Look-ups in named tables: a row name and a column name give one cell, copied from the table.

geluf
         pag  zad  gof  mabanoz  pap  dar
duk      180  176   45      181   83  178
nitorir  138  169   99      166  169   55
mak      161  197   91      171  156   62
sada     139  200  118      133  115  111

What is the gof of sada in geluf?
118
What is the pap of sada in geluf?
115
What is the mabanoz of duk in geluf?
181
What is the dar of sada in geluf?
111
What is the dar of nitorir in geluf?
55
What is the dar of mak in geluf?
62
What is the pag of duk in geluf?
180
What is the zad of duk in geluf?
176
What is the pag of nitorir in geluf?
138

lefazu
|  | par | sizat | der | kov | vum | vazul | gufuzud | zubut |
|---|---|---|---|---|---|---|---|---|
| beb | 47 | 41 | 52 | 55 | 59 | 49 | 49 | 49 |
| mivideb | 51 | 41 | 49 | 60 | 62 | 41 | 49 | 48 |
| zaz | 44 | 58 | 78 | 35 | 73 | 61 | 40 | 74 |
| togu | 56 | 53 | 59 | 68 | 48 | 49 | 16 | 60 |
| rep | 49 | 50 | 63 | 49 | 46 | 57 | 54 | 66 |
| gaziv | 45 | 60 | 51 | 47 | 39 | 59 | 59 | 48 |
| vepozo | 54 | 50 | 63 | 49 | 47 | 63 | 53 | 72 |
| visere | 53 | 47 | 69 | 53 | 45 | 56 | 50 | 67 |
| pupevep | 47 | 52 | 67 | 53 | 63 | 55 | 37 | 68 |
| zolok | 48 | 58 | 50 | 50 | 43 | 53 | 59 | 49 |

kov of pupevep is 53
vum of togu is 48
kov of togu is 68
gufuzud of vepozo is 53
zubut of visere is 67
par of gaziv is 45
par of pupevep is 47
sizat of togu is 53
der of gaziv is 51
gufuzud of beb is 49
zubut of mivideb is 48
kov of mivideb is 60
der of visere is 69
kov of visere is 53
vum of rep is 46
gufuzud of pupevep is 37
zubut of zaz is 74
Row with the largest der: zaz

Table lomeron
|  | bopibit | kuvufik | kap | gorogi | zivimo |
|---|---|---|---|---|---|
| guzog | -7942 | -42863 | -56523 | 14212 | 30178 |
| buvelab | 24934 | -2785 | -62224 | -48336 | 4790 |
| lim | -37473 | 58447 | -83541 | 25046 | -57442 |
| bur | -67163 | -31878 | -48361 | 26425 | 38279 |
| tid | 18196 | 32170 | -57652 | -68511 | 31506 |
| tifa | 3855 | -3264 | -21759 | 53316 | -84158 |
| vof | -56657 | 22628 | 30691 | -38095 | -49836 |
| pofirun | -79784 | 25024 | 18181 | -68335 | 2269 |
| donami | 31779 | -13968 | 26257 | -48937 | -65249 |
| tedosob | -12618 | -61711 | -9170 | -1266 | 2780 |
| rukep | -57776 | 36398 | -13823 | -12399 | -8590 |
| desamut | 36516 | 35358 | -57355 | -40737 | -32145 |

pofirun, gorogi => -68335
tid, bopibit => 18196
tifa, kap => -21759
bur, gorogi => 26425
rukep, kap => -13823
lim, bopibit => -37473

Table pum
         viz  pazoros  votoni  nade  ven  voka  zolas
neri     122       71      90   149  124   106    191
bep      151       95      91   160  136   120    186
vef      136      150     138   141  139   131    109
dem      118      194     177   112  131   149     52
zirakul  132      160     142   156  143   124     97
deson    115      139     148   115  119   134    111

ven of vef: 139
nade of bep: 160
viz of dem: 118
viz of neri: 122
votoni of zirakul: 142
nade of deson: 115
voka of dem: 149
voka of bep: 120
voka of zirakul: 124
viz of deson: 115
viz of vef: 136
ven of deson: 119
nade of neri: 149
votoni of neri: 90
nade of dem: 112
nade of vef: 141

mik:
	tet	bazed	nemiz	zagat	beg
dumu	0.4	0.9	0.1	0.3	0.5
gan	0.3	0.1	0.0	1.0	0.3
tirolet	0.7	-0.5	0.0	0.4	-0.2
rideget	0.1	0.5	0.2	0.8	1.0
nepe	0.4	0.3	0.5	1.0	-0.1
zuf	-0.1	-0.6	-0.1	0.6	0.1
mazus	0.5	0.7	-0.4	0.1	0.2
boviri	0.6	0.6	0.6	0.8	0.0
gos	0.0	-0.6	-0.1	0.6	-0.2
nur	-0.2	0.1	0.4	0.5	-0.2

tirolet, zagat -> 0.4
boviri, tet -> 0.6
gos, zagat -> 0.6
nur, nemiz -> 0.4
dumu, bazed -> 0.9
gan, tet -> 0.3
nur, tet -> -0.2
tirolet, tet -> 0.7
nepe, tet -> 0.4
rideget, beg -> 1.0
gos, beg -> -0.2
mazus, beg -> 0.2
nepe, zagat -> 1.0
Which row has the largest bazed? dumu

segizu:
	roki	rakobis	zun	lep	nisas	lar	zeseke	tok	daligom	kupes
goze	-175	-417	228	-102	-8	71	-27	204	-72	-149
vipe	-50	-550	-290	-260	-55	81	-81	-340	-340	-71
febunu	-140	-424	74	60	-157	-322	-28	249	-222	822
lukaleb	-133	-221	496	-131	-211	141	-18	492	-49	-61
luton	-51	-330	-635	-152	19	0	-157	-722	-187	212
losu	44	-268	254	-62	39	-779	-169	326	-100	15
getapi	-110	-116	-297	-247	-71	-527	-45	-136	-71	46
tilik	-144	184	-598	38	-105	-32	-73	-643	34	308
kef	-63	185	-248	-64	-125	-460	-69	-277	-71	-256
puv	-62	-13	0	-169	-114	414	-164	-45	-149	-654
tibe	-39	-35	21	27	-338	81	-214	3	-50	449
riges	-147	-106	-483	52	-14	-126	-29	-612	-38	325

What is the tok of puv in segizu?
-45
What is the zun of puv in segizu?
0
What is the lar of tilik in segizu?
-32
What is the kupes of riges in segizu?
325
What is the rakobis of riges in segizu?
-106
What is the nisas of tibe in segizu?
-338
What is the roki of puv in segizu?
-62

